arr =
array([[ 0.200,  0.208,  0.226,  0.204, -0.142, -0.140, -0.141, -0.139,
        -0.227,  0.173, -0.134,  0.168,  0.198],
       [ 0.202,  0.249, -0.193,  0.202, -0.141, -0.128, -0.103, -0.142,
         0.292,  0.235, -0.218,  0.197,  0.205],
       [-0.118, -0.182,  0.265, -0.133,  0.169,  0.150,  0.102,  0.162,
        -0.265, -0.182,  0.262, -0.106, -0.114],
       [ 0.222,  0.252, -0.206,  0.209, -0.128, -0.085, -0.073, -0.117,
         0.298,  0.250, -0.194,  0.202,  0.228],
       [ 0.219,  0.241,  0.193,  0.197, -0.165, -0.151, -0.179, -0.160,
        -0.223,  0.167, -0.138,  0.188,  0.218],
       [-0.199, -0.208, -0.189, -0.171,  0.142,  0.123,  0.146,  0.141,
         0.240, -0.151,  0.095, -0.163, -0.200],
       [-0.111, -0.194,  0.267, -0.125,  0.191,  0.175,  0.133,  0.191,
        -0.272, -0.189,  0.274, -0.102, -0.117],
       [ 0.144,  0.208, -0.183,  0.154, -0.179, -0.154, -0.158, -0.178,
         0.282,  0.197, -0.242,  0.150,  0.153]])
The entry just right of 0.241: 0.193
The entry just left of 0.102 -> 0.150
What is the entry just right of -0.165?
A: -0.151
What is the entry just right of -0.073?
A: -0.117
What is the smallest entry?
A: -0.272
What is the entry just left of 0.252?
A: 0.222
What is the entry just right of 0.175?
A: 0.133
The entry just right of the smallest entry is -0.189
The entry just left of 0.262 -> -0.182
What is the entry just right of -0.160?
A: -0.223

Questions about the row below.
1) Find the entry just left of the centre entry.
2) Find the entry just right of the centre entry.
3) Find the entry just right of -0.46.
4) Find the centre entry.
159.00	-99.28	-64.47	-175.08	-0.46	-139.39	-156.13
1) -64.47
2) -0.46
3) -139.39
4) -175.08

B = [  -2 -147 -471  254 -564  710]
Find the entry just right of -564.
Answer: 710
Find the entry just left of the largest entry.
Answer: -564
Find the 1st entry.
Answer: -2

-10,-3,8,-16,-8,0
-5,10,-13,24,-25,-6
-2,6,16,-30,-9,3
0,9,11,-5,-44,3
7,10,15,-3,0,7
0,10,-1,-6,-22,-4
-2,0,3,-18,-23,-5
Indices start at 1.
The entry in row 3 and column 1?
Answer: -2
The entry directly below the largest entry: -30
The entry directly above the smallest entry?
Answer: -9
The entry at row 3, column 3: 16
The minimum: -44
The top entry of the column that holds the smallest entry is -8
The entry just right of the smallest entry: 3
The entry directly below the smallest entry is 0
The entry in the top-right corner?
Answer: 0
The entry at row 1, column 3: 8
The entry at row 2, column 1: -5
The bottom-left entry?
Answer: -2
The entry at row 1, column 2?
Answer: -3
The entry just left of the largest entry?
Answer: -13
The top-left entry?
Answer: -10
The entry in row 3 and column 2?
Answer: 6
